A small network was trained on invented records. Each row is its activation on one of them, seen along a few directions.
Each row is followed by the record's values for the fields W, Z, C, U, Y, T, D.
Not every record has every field; a missing one is written none.
Other fields move the rows too, some of them a lot.
(in the rows, 500 means zero)
Strong random noise was added to every row along 10 fixed directions; ignore it. To show where, here is one row again and again, with new noise each time:
497,436,544,477,571,468,361,450,479,543,603,647,592,426,397,553,579,613,489,506,513,604,447,460,330,518,488
594,637,515,306,441,493,470,573,481,696,552,497,483,460,392,468,645,476,474,374,546,500,509,428,450,465,470
644,561,515,599,439,421,519,442,577,518,697,235,452,291,519,488,388,404,541,541,562,636,378,444,552,552,575
656,517,584,523,406,454,595,499,618,477,495,419,507,481,404,508,429,593,624,423,538,451,570,338,746,431,527
560,655,498,583,402,706,611,517,551,511,564,580,420,463,600,609,656,320,599,607,456,469,513,439,546,531,508
583,687,628,378,429,640,527,624,475,506,588,600,633,528,459,498,609,402,642,289,445,491,638,419,490,471,385
481,565,628,448,534,507,482,606,497,584,796,345,305,476,677,598,610,638,631,724,389,546,643,186,521,548,539
507,571,356,408,494,505,518,520,414,704,190,542,354,563,383,455,632,507,309,509,597,304,391,524,546,504,512
393,529,495,461,524,330,358,472,557,554,486,552,449,419,473,529,435,464,545,455,499,543,412,630,407,635,609
592,563,607,574,425,477,547,515,653,572,610,718,420,505,350,616,690,461,605,501,455,520,485,446,578,491,517
439,554,512,571,467,664,442,430,567,363,658,564,609,324,716,626,443,341,713,577,452,629,524,526,364,618,570
420,607,588,613,514,548,568,571,492,412,451,611,390,628,574,593,537,483,627,552,358,363,570,469,621,590,488

561,548,478,678,420,784,609,434,611,379,559,577,576,482,707,613,527,353,572,635,475,539,540,468,511,514,533 | W is none, Z is z3, C is c1, U is u2, Y is y2, T is t2, D is d2
366,253,444,557,688,514,366,414,396,505,428,705,560,613,486,540,571,732,305,690,489,531,441,479,295,500,489 | W is none, Z is z1, C is c1, U is u2, Y is y3, T is t2, D is d1
343,412,389,369,617,362,375,515,355,592,345,329,389,486,542,423,412,637,351,596,558,446,455,533,423,576,565 | W is none, Z is z4, C is c1, U is u1, Y is y3, T is t1, D is d2
590,470,494,539,569,560,524,520,354,504,480,260,491,465,485,403,449,554,395,605,552,495,440,358,547,517,445 | W is none, Z is z4, C is c1, U is u2, Y is y1, T is t1, D is d2
493,410,516,369,518,404,364,503,632,718,762,443,408,404,560,540,589,592,506,688,527,709,514,336,355,511,645 | W is none, Z is z1, C is c1, U is u2, Y is y3, T is t2, D is d1
620,602,324,417,383,641,574,378,473,549,314,541,538,453,463,519,536,563,351,439,627,337,436,484,508,405,483 | W is w1, Z is none, C is none, U is none, Y is y1, T is t1, D is d1
656,390,518,534,475,441,495,420,563,461,358,565,688,437,211,431,401,529,492,331,630,534,423,545,589,434,496 | W is none, Z is z3, C is c1, U is u1, Y is y1, T is t1, D is d1
533,344,444,452,522,672,425,376,412,425,516,598,756,320,464,536,535,612,529,547,592,584,534,424,344,419,450 | W is w2, Z is none, C is none, U is none, Y is y1, T is t1, D is d1
356,748,561,470,583,631,472,739,357,535,460,411,409,605,689,419,542,181,525,507,393,474,497,550,463,720,441 | W is w1, Z is none, C is none, U is none, Y is y3, T is t1, D is d1
455,511,559,519,515,608,517,571,521,440,472,508,520,550,593,517,476,442,604,552,449,503,602,446,554,547,520 | W is none, Z is z3, C is c1, U is u1, Y is y3, T is t1, D is d2
496,394,633,338,506,506,412,645,637,588,451,692,660,595,332,421,575,442,610,363,533,632,625,467,509,448,503 | W is none, Z is z1, C is c1, U is u1, Y is y2, T is t2, D is d2
464,532,620,442,488,386,546,479,344,315,620,796,682,685,340,570,555,774,544,143,322,350,698,597,397,308,251 | W is w2, Z is none, C is none, U is none, Y is y3, T is t2, D is d1
474,525,436,495,462,339,504,428,479,431,479,296,418,413,533,469,280,509,506,451,505,445,452,621,527,547,566 | W is none, Z is z4, C is c1, U is u1, Y is y1, T is t1, D is d2
393,535,415,502,584,545,446,536,385,568,397,399,358,469,597,478,531,444,424,687,516,451,396,495,457,632,530 | W is w1, Z is none, C is none, U is none, Y is y1, T is t1, D is d1
586,547,431,336,430,581,601,565,463,657,317,531,444,608,420,463,668,576,410,443,572,311,572,384,611,349,436 | W is w1, Z is none, C is none, U is none, Y is y3, T is t2, D is d1
382,484,558,397,529,407,478,575,464,432,593,454,469,532,591,506,457,594,595,469,413,479,649,509,482,498,481 | W is none, Z is z5, C is c6, U is u1, Y is y2, T is t2, D is d2
406,577,346,664,477,551,553,330,367,249,394,473,592,498,682,524,316,420,399,393,458,387,432,797,388,521,426 | W is w1, Z is none, C is none, U is none, Y is y2, T is t2, D is d1
369,528,483,599,520,540,554,462,364,341,471,676,487,584,555,599,546,551,535,515,371,360,554,617,452,502,408 | W is w2, Z is none, C is none, U is none, Y is y3, T is t1, D is d1
592,521,320,594,330,602,629,365,693,521,407,404,459,436,660,539,435,343,431,562,613,502,424,547,605,446,638 | W is w1, Z is none, C is none, U is none, Y is y2, T is t2, D is d1
472,582,514,709,506,762,556,450,430,294,589,736,634,549,615,607,570,327,523,545,373,528,493,610,345,537,387 | W is none, Z is z1, C is c1, U is u1, Y is y3, T is t1, D is d2
458,634,451,396,424,596,436,530,605,536,475,542,598,409,618,479,460,185,591,384,531,592,505,682,382,602,587 | W is none, Z is z1, C is c6, U is u2, Y is y2, T is t2, D is d2
456,629,406,403,402,605,505,472,552,544,473,558,478,481,644,559,562,406,513,456,511,449,538,581,414,481,530 | W is w1, Z is none, C is none, U is none, Y is y2, T is t2, D is d1
656,617,537,466,545,546,369,540,496,607,526,381,690,377,364,314,413,254,384,341,642,709,267,523,365,621,466 | W is none, Z is z2, C is c1, U is u2, Y is y1, T is t1, D is d2
591,347,498,602,541,649,477,461,469,434,678,269,704,361,606,405,424,390,466,600,593,779,442,407,422,457,459 | W is w1, Z is none, C is none, U is none, Y is y2, T is t2, D is d1
327,564,459,324,522,451,371,563,516,622,479,662,425,529,542,536,610,428,489,473,457,504,531,657,310,573,555 | W is none, Z is z1, C is c6, U is u1, Y is y2, T is t2, D is d2
373,640,295,335,421,460,508,378,353,528,423,716,390,513,543,638,627,624,384,410,441,240,529,701,295,439,474 | W is w2, Z is none, C is none, U is none, Y is y1, T is t1, D is d1
558,740,391,526,428,604,606,543,433,533,394,219,333,443,625,411,409,247,436,560,537,398,386,541,594,613,524 | W is none, Z is z2, C is c1, U is u1, Y is y1, T is t1, D is d1
399,516,604,559,595,496,418,549,474,449,545,711,545,648,468,531,568,507,476,446,385,532,489,588,368,562,417 | W is none, Z is z5, C is c1, U is u2, Y is y2, T is t2, D is d2
522,529,414,248,414,519,422,551,583,704,490,504,522,328,438,430,591,285,523,439,633,608,459,578,388,495,572 | W is none, Z is z5, C is c6, U is u1, Y is y3, T is t2, D is d2
560,523,447,464,395,474,500,467,586,539,626,382,533,351,511,447,461,279,497,428,570,663,432,648,404,480,540 | W is none, Z is z4, C is c1, U is u1, Y is y2, T is t2, D is d2
394,574,371,466,383,393,557,367,556,400,605,323,341,415,790,612,338,536,560,514,427,426,593,648,453,480,616 | W is none, Z is z4, C is c2, U is u1, Y is y2, T is t2, D is d2
575,384,363,760,548,351,511,289,474,553,556,408,383,429,403,518,524,539,181,646,583,594,183,632,418,460,510 | W is w1, Z is none, C is none, U is none, Y is y2, T is t2, D is d1
667,411,576,365,443,583,539,549,603,561,546,356,623,508,477,466,505,679,563,451,591,549,699,190,670,316,496 | W is w1, Z is none, C is none, U is none, Y is y2, T is t2, D is d1
552,466,421,421,432,633,509,457,498,490,345,533,673,444,450,451,484,430,503,388,611,492,516,530,504,421,470 | W is w1, Z is none, C is none, U is none, Y is y3, T is t1, D is d1
425,578,390,474,523,586,494,415,312,449,537,489,470,475,672,577,535,588,406,557,437,397,510,523,318,497,442 | W is w1, Z is none, C is none, U is none, Y is y1, T is t1, D is d1
639,524,635,732,497,230,557,458,632,507,727,456,403,551,346,509,477,539,420,426,461,601,328,529,583,472,475 | W is w1, Z is none, C is none, U is none, Y is y2, T is t2, D is d1
511,618,589,523,500,548,527,672,532,590,566,486,413,539,489,436,603,204,543,526,462,585,440,521,530,593,481 | W is none, Z is z5, C is c1, U is u1, Y is y3, T is t2, D is d2
685,470,665,737,513,391,554,552,698,552,641,405,371,453,326,468,494,380,573,641,520,649,329,362,738,593,572 | W is none, Z is z2, C is c6, U is u2, Y is y1, T is t1, D is d2
537,577,520,577,342,439,547,469,756,437,494,578,484,377,427,535,399,222,708,408,511,554,442,694,618,567,619 | W is none, Z is z2, C is c6, U is u1, Y is y3, T is t1, D is d2
367,361,572,327,628,394,349,666,467,706,412,591,418,540,340,438,671,569,526,597,533,549,546,413,500,550,525 | W is w2, Z is none, C is none, U is none, Y is y3, T is t1, D is d1
452,562,603,451,488,316,423,493,613,349,419,401,615,511,540,469,132,593,671,241,481,458,570,526,617,596,586 | W is w1, Z is none, C is none, U is none, Y is y1, T is t1, D is d1
459,505,393,140,472,599,369,590,467,726,444,468,572,423,520,389,614,403,434,443,632,585,544,516,290,456,517 | W is none, Z is z5, C is c1, U is u1, Y is y2, T is t2, D is d2

Which values does each new row have?
472,576,466,339,409,530,465,512,630,618,600,539,447,467,618,555,564,424,555,509,492,559,583,491,399,486,602 | W is none, Z is z1, C is c1, U is u1, Y is y3, T is t2, D is d2
546,699,488,237,417,477,450,556,512,716,661,453,420,475,564,523,612,554,483,399,491,473,570,372,392,477,527 | W is w1, Z is none, C is none, U is none, Y is y1, T is t1, D is d1
586,257,515,413,493,820,488,523,620,452,280,565,841,467,478,433,460,497,646,532,677,615,677,302,615,380,540 | W is none, Z is z3, C is c1, U is u1, Y is y2, T is t2, D is d2
404,388,366,466,541,442,346,328,467,442,415,567,654,400,505,500,389,600,397,430,594,535,401,685,279,497,514 | W is w1, Z is none, C is none, U is none, Y is y2, T is t2, D is d1
519,524,443,624,616,723,473,443,273,451,611,426,557,420,649,523,560,533,360,719,492,545,390,382,319,567,408 | W is w1, Z is none, C is none, U is none, Y is y1, T is t1, D is d1
559,602,461,550,428,339,536,399,526,515,693,356,380,457,540,552,471,550,399,435,476,505,434,576,458,447,505 | W is w1, Z is none, C is none, U is none, Y is y2, T is t2, D is d1
297,534,374,444,622,556,351,465,330,537,472,576,441,461,655,549,554,515,396,646,467,462,395,584,219,640,512 | W is w1, Z is none, C is none, U is none, Y is y1, T is t1, D is d1
426,620,444,292,479,531,469,554,327,526,536,401,504,420,584,460,506,457,548,412,475,440,584,541,374,506,445 | W is w2, Z is none, C is none, U is none, Y is y1, T is t1, D is d1
683,473,408,515,375,569,557,324,571,498,548,543,585,349,411,577,540,607,464,494,613,499,452,420,508,365,512 | W is w1, Z is none, C is none, U is none, Y is y1, T is t1, D is d1
412,555,540,590,516,532,547,587,447,405,448,538,519,530,534,460,476,247,595,460,436,509,496,654,534,589,456 | W is w2, Z is none, C is none, U is none, Y is y3, T is t2, D is d1
450,458,389,468,446,582,447,377,566,538,617,680,539,442,608,618,637,472,444,543,502,589,482,591,268,433,525 | W is w1, Z is none, C is none, U is none, Y is y2, T is t2, D is d1
521,595,472,382,337,438,506,462,689,601,603,490,416,399,541,576,528,403,605,420,515,544,545,541,502,460,610 | W is w1, Z is none, C is none, U is none, Y is y3, T is t1, D is d1
603,471,385,625,443,644,573,313,441,396,704,409,547,268,630,598,504,513,488,676,535,560,445,442,402,440,491 | W is w2, Z is none, C is none, U is none, Y is y1, T is t1, D is d1
342,232,512,476,661,370,342,471,514,523,423,478,440,468,498,530,437,779,520,744,540,548,503,371,515,553,615 | W is w1, Z is none, C is none, U is none, Y is y3, T is t1, D is d1
652,400,415,729,258,420,695,262,831,323,504,514,508,358,476,615,326,438,614,473,585,515,458,649,722,381,652 | W is none, Z is z4, C is c1, U is u1, Y is y2, T is t2, D is d2
468,540,546,546,450,604,479,436,530,334,699,518,617,314,655,604,421,409,748,526,440,614,577,512,415,556,535 | W is w2, Z is none, C is none, U is none, Y is y1, T is t1, D is d1
379,624,494,393,448,549,462,553,573,526,479,663,486,568,602,559,556,352,566,406,423,488,596,654,389,545,545 | W is none, Z is z3, C is c1, U is u1, Y is y2, T is t2, D is d2
512,738,474,423,447,487,529,572,374,595,480,541,424,491,418,463,619,300,457,345,469,419,431,659,435,545,428 | W is w2, Z is none, C is none, U is none, Y is y1, T is t1, D is d1
568,410,476,529,441,663,462,336,675,383,519,605,716,366,554,592,386,579,607,551,583,606,530,421,464,447,586 | W is none, Z is z2, C is c1, U is u1, Y is y3, T is t1, D is d2
552,628,498,496,432,440,498,451,562,474,634,433,582,488,601,498,392,472,445,321,496,551,476,570,414,494,498 | W is w1, Z is none, C is none, U is none, Y is y2, T is t2, D is d1
536,402,513,636,577,553,414,432,488,471,599,495,586,331,448,505,506,449,500,651,566,675,332,467,405,576,501 | W is w1, Z is none, C is none, U is none, Y is y1, T is t1, D is d1
